Each row below holds a small network's activations on one input, seen along a few directions.
Each table varies a few parts of the input and shows all the possible inputs, shuffled.
A made-up example of a description, with smaller parts first: line(4) and (point or line(9) or (values(2) and ring(8))).
Shared parts are said once, and a part with two or three values counts as separate values.

A family of inputs:
row 1: [2, -4, -14, -25, 13, 14, -3, 21, -7, 21, -8, 12, 41, 22, -9, 10]
row 2: [6, -13, 10, 27, -2, -27, 1, -10, 30, -18, 15, 6, -31, -9, 3, -27]
row 3: [-8, -4, 24, 11, -10, -7, -3, 1, 12, 14, -7, 23, -46, -33, 13, 0]
row 4: [7, 2, -23, -6, 10, -6, -5, -3, -17, -11, -7, -26, 53, 42, 8, -14]
row 5: [-12, 29, -3, -28, 33, 22, 24, -23, -32, 14, 44, -23, 24, -4, -43, 32]
row 6: [-7, 1, 27, 8, -23, 5, -16, 1, 3, -12, -23, 0, -50, -25, 22, 21]
row 7: [10, -5, -17, -20, 8, 13, 10, 14, -4, 12, -9, 3, 42, 15, -10, 1]
row 8: [-6, -4, 23, 25, -2, -8, -5, -2, 20, 6, -1, 31, -36, -20, -1, -11]
row 9: [0, 2, 6, 38, -4, -19, -8, -25, 20, -32, 10, -12, -27, 10, 20, -34]
row 10: [10, -3, -19, -11, 4, -6, -2, 8, -19, -7, -2, -21, 50, 35, 5, -12]
row 11: [0, 9, 23, 15, -17, 6, -13, 1, 5, 7, -16, 13, -49, -29, 13, 10]
row 12: [2, -1, -17, -32, -12, 25, -10, 22, -31, -1, -28, -11, 26, 17, 14, 46]
row 13: [4, -6, -23, -17, 5, 0, 12, 15, 0, 4, -5, -7, 46, 12, -7, -2]
row 14: [16, -15, -23, -14, 12, -6, 2, 15, -4, -1, 5, -13, 48, 22, -7, -8]
row 15: [1, -6, 13, 25, -3, -9, 6, -8, 23, -3, -1, 24, -38, -22, -3, -20]
row 16: [-4, -5, 7, 25, -7, -20, 8, -6, 29, -16, 5, 12, -32, -25, 1, -23]
row 17: [1, -2, 12, 32, -10, -24, -3, -12, 17, -24, 8, -8, -32, 5, 13, -33]
row 18: [-29, 19, 28, 16, 10, 8, 12, -52, -5, 4, 52, -12, -51, -38, -42, 8]
row 19: [0, -4, -14, -35, 2, 17, 0, 22, -15, 26, -11, 8, 33, 9, 7, 22]
row 20: [9, 9, -19, -33, -8, 24, -7, 22, -25, 17, -21, 1, 28, 15, 5, 34]
- What do these inputs look like to the network? => values(2) and (point or line(9))
- The inputs of row 4 and row 9 match in every part but the values(2) part. If row 1 is changed in the same way as row 4 into row 9, which row does it become? => row 8

A family of inputs:
row 21: [-5, 4, 0, -2, 1, 6, 2, -6, -3, 1, 5, -3, -1, -1, -6, 5]
row 22: [-4, 6, 3, -6, -1, 12, 1, -1, -5, 7, -1, 4, -6, -8, -7, 16]
row 23: [-3, 2, 6, -6, -3, 8, -2, 2, -5, 5, -1, 2, -11, -11, -3, 16]
row 24: [0, -1, 6, 5, -5, -1, -4, 3, 6, 3, -6, 7, -11, -5, 5, -3]
row 25: [-5, 5, 1, -10, 8, 7, 6, -2, -6, 11, 10, 3, 3, -6, -13, 11]
row 26: [0, 1, 3, 10, -1, -6, -2, -4, 4, -8, 2, -2, -8, 1, 4, -8]
row 27: [3, -9, 0, 14, -4, -13, -1, 1, 15, -10, -4, 3, -6, 0, 7, -18]
row 28: [-4, 1, 6, -3, -1, 4, -2, -1, -4, 2, 2, 1, -9, -7, -2, 11]
row 29: [-2, 0, 5, 5, -3, -2, -4, -2, 1, 1, -2, 4, -10, -3, 6, -1]
row 30: [-3, 6, 1, -12, 6, 10, 6, 1, -7, 13, 7, 4, 2, -9, -14, 15]
row 31: [-2, 5, -2, -5, 10, 3, 7, -7, -5, 6, 15, -3, 8, 0, -14, 1]
row 32: [-6, 5, 3, -7, 4, 7, 4, -4, -9, 7, 4, 0, 1, -7, -9, 11]
row 33: [0, -3, 4, 9, -3, -7, -2, 0, 9, -7, -2, 1, -8, -1, 6, -10]
row 34: [-1, 3, 2, 3, -2, -2, 1, -5, 0, -5, 1, -5, -8, -3, 3, 1]
row 35: [3, -3, 3, 7, -6, -4, -1, 3, 8, -3, -6, 7, -12, -5, 7, -7]
row 36: [-5, 4, 0, -5, 4, 4, 5, -7, -6, 3, 8, -6, 4, -4, -9, 5]
row 37: [2, -6, 0, 12, -6, -12, -1, 0, 10, -10, -2, 2, -8, 1, 7, -16]
row 38: [-3, 5, 0, 0, 4, 4, 1, -8, -3, 0, 7, -3, 0, 1, -8, 2]
row 39: [-5, 6, 3, -9, 2, 11, 4, -1, -9, 9, 1, 1, -1, -10, -10, 16]
row 40: [-1, 4, 4, -1, -4, 5, -2, -1, -3, 5, -3, 2, -11, -8, 2, 8]
row 41: [3, -8, 2, 11, -2, -9, -2, 2, 13, -6, -5, 7, -8, -1, 8, -13]
row 42: [12, -5, -24, -15, 5, 1, -2, 15, -11, -1, -10, -11, 48, 32, 5, -3]
row 43: [1, 4, 2, 6, 0, -3, 0, -6, 0, -7, 3, -5, -7, 0, 1, -3]
row 44: [-3, 0, 3, -1, -1, 2, 0, -4, -2, -1, 5, -5, -6, -4, -2, 5]
row 45: [-6, 5, 3, -4, 2, 9, 1, -3, -5, 4, 2, 3, -4, -4, -6, 12]
row 46: [-2, 2, 5, 2, -5, 2, -4, 1, 0, 3, -4, 5, -12, -7, 5, 3]
row 47: [-4, 4, -2, -8, 8, 4, 8, -5, -4, 7, 14, -3, 7, -3, -12, 5]
row 48: [-3, 5, 0, -2, 6, 3, 4, -8, -6, 2, 10, -6, 5, -1, -11, 1]
row 49: [-2, 2, 5, 1, -2, 2, -2, -3, -3, 2, -1, 1, -9, -4, 2, 4]
row 50: [10, -3, -21, -25, 1, 9, -3, 22, -14, 7, -17, -4, 44, 22, 5, 12]
row 51: [4, -5, 0, 15, -4, -14, -1, -1, 10, -11, 0, 1, -7, 4, 5, -19]
row 52: [-1, -3, 6, 7, -3, -4, -4, 0, 6, 1, -4, 6, -10, -1, 6, -7]
row 53: [2, -2, 4, 12, -1, -9, -2, -2, 10, -8, 0, 0, -7, 3, 4, -13]
row 54: [10, -6, -24, -18, 3, 3, -1, 17, -11, 0, -12, -10, 47, 29, 7, 0]
row 55: [9, -5, -21, -22, 3, 5, -3, 20, -13, 4, -14, -5, 45, 26, 6, 7]
row 56: [6, -8, 0, 17, -2, -15, -2, -1, 15, -11, -2, 3, -4, 4, 5, -22]
row 57: [2, -5, 3, 10, -5, -8, -1, 1, 9, -6, -3, 6, -11, -1, 8, -11]
row 58: [4, -6, 2, 9, -4, -5, -2, 4, 13, -3, -8, 8, -9, -5, 8, -10]
row 59: [-2, 0, 3, 7, -3, -5, -1, -3, 4, -6, 0, -2, -9, -2, 6, -4]
row 60: [-1, 1, 3, 2, 1, 0, -1, -5, -2, -2, 7, -5, -4, -1, -4, 2]
- The inputs of row 48 and row 36 match in every part but one. If row 26 is changed in the same way as row 48 into row 36, which row does it become? => row 59
- What do these inputs look like to the network? => line(4) and (point or line(9))
- Change only the line(4) part in row 45. List by row number the other rows that result. => row 21, row 22, row 38
- A walk changes only the line(9) part. It starts at row 58 and steps to row 35. List the rest of the walk in order. => row 24, row 46, row 40, row 23, row 22, row 39, row 30
- Change only the line(4) part in row 44. List by row number the other rows that result. => row 23, row 28, row 60

A family of inputs:
row 61: [8, -8, -6, -17, -1, 10, -4, 19, -6, 10, -15, 5, 18, 5, 1, 14]
row 62: [9, -6, -14, -12, -4, 4, 0, 18, -1, -1, -23, 6, 19, 10, 11, 6]
row 63: [-1, -8, 13, 19, -10, -18, -6, -1, 16, -13, 1, 8, -31, -9, 14, -15]
row 64: [2, 3, -11, -19, 7, 16, 1, 7, -11, 17, 0, 4, 23, 10, -4, 16]
row 65: [-1, -6, 9, 23, -12, -14, -4, -7, 19, -13, -2, -1, -29, -8, 16, -23]
row 66: [-1, 5, -12, -25, 1, 14, 4, 4, -23, 13, 3, -8, 23, 5, -11, 21]
row 67: [-4, 8, -11, -27, 11, 13, 4, -1, -26, 9, 9, -19, 31, 8, -8, 25]
row 68: [-10, 4, 19, 15, -1, -6, 1, -7, 9, 7, 2, 14, -30, -22, -2, -6]
row 69: [-14, 7, 15, 8, 7, 4, 5, -25, -3, -4, 19, -8, -23, -16, -13, 6]
row 70: [-9, 5, 12, 12, 3, 0, -1, -14, 11, 5, 12, 12, -29, -16, -8, -2]
row 71: [9, -9, -25, 2, 22, -20, 16, -6, 7, -11, 24, -17, 53, 31, -17, -38]
row 72: [6, -1, 12, 27, -6, -18, -7, -12, 14, -17, 3, -3, -29, 3, 14, -25]
row 73: [0, 12, -12, -26, 8, 16, 6, 7, -19, 9, 6, -13, 27, 8, -13, 24]
row 74: [-10, 12, 15, 8, 2, 5, 6, -18, 3, -4, 16, -1, -25, -17, -17, 6]
row 75: [12, 0, -14, 1, -1, -3, -11, 10, -8, -9, -16, -8, 29, 27, 13, -9]
row 76: [0, 2, -3, -19, 3, 13, 1, 12, -12, 18, -10, 7, 20, 6, 1, 11]
row 77: [2, -3, 9, 19, -10, -12, 2, -1, 20, -10, -6, 12, -33, -19, 11, -10]
row 78: [-10, 7, 13, 12, -2, 3, 5, -18, -1, 1, 14, 3, -31, -20, -16, 3]
row 79: [4, -11, -10, -9, -4, -2, -7, 19, -3, -2, -18, 1, 22, 20, 13, 3]
row 80: [6, -7, -14, -6, -8, 1, -7, 12, 0, -5, -20, -6, 26, 19, 14, -4]
row 81: [0, -5, 16, 14, -6, -7, -4, -1, 16, 1, -2, 10, -31, -25, 1, -4]
- What do these inputs look like to the network? => point or (values(2) and line(10))
- Change only the line(10) part in row 67. List by row number the other rows that result. => row 61, row 62, row 64, row 66, row 73, row 75, row 76, row 79, row 80
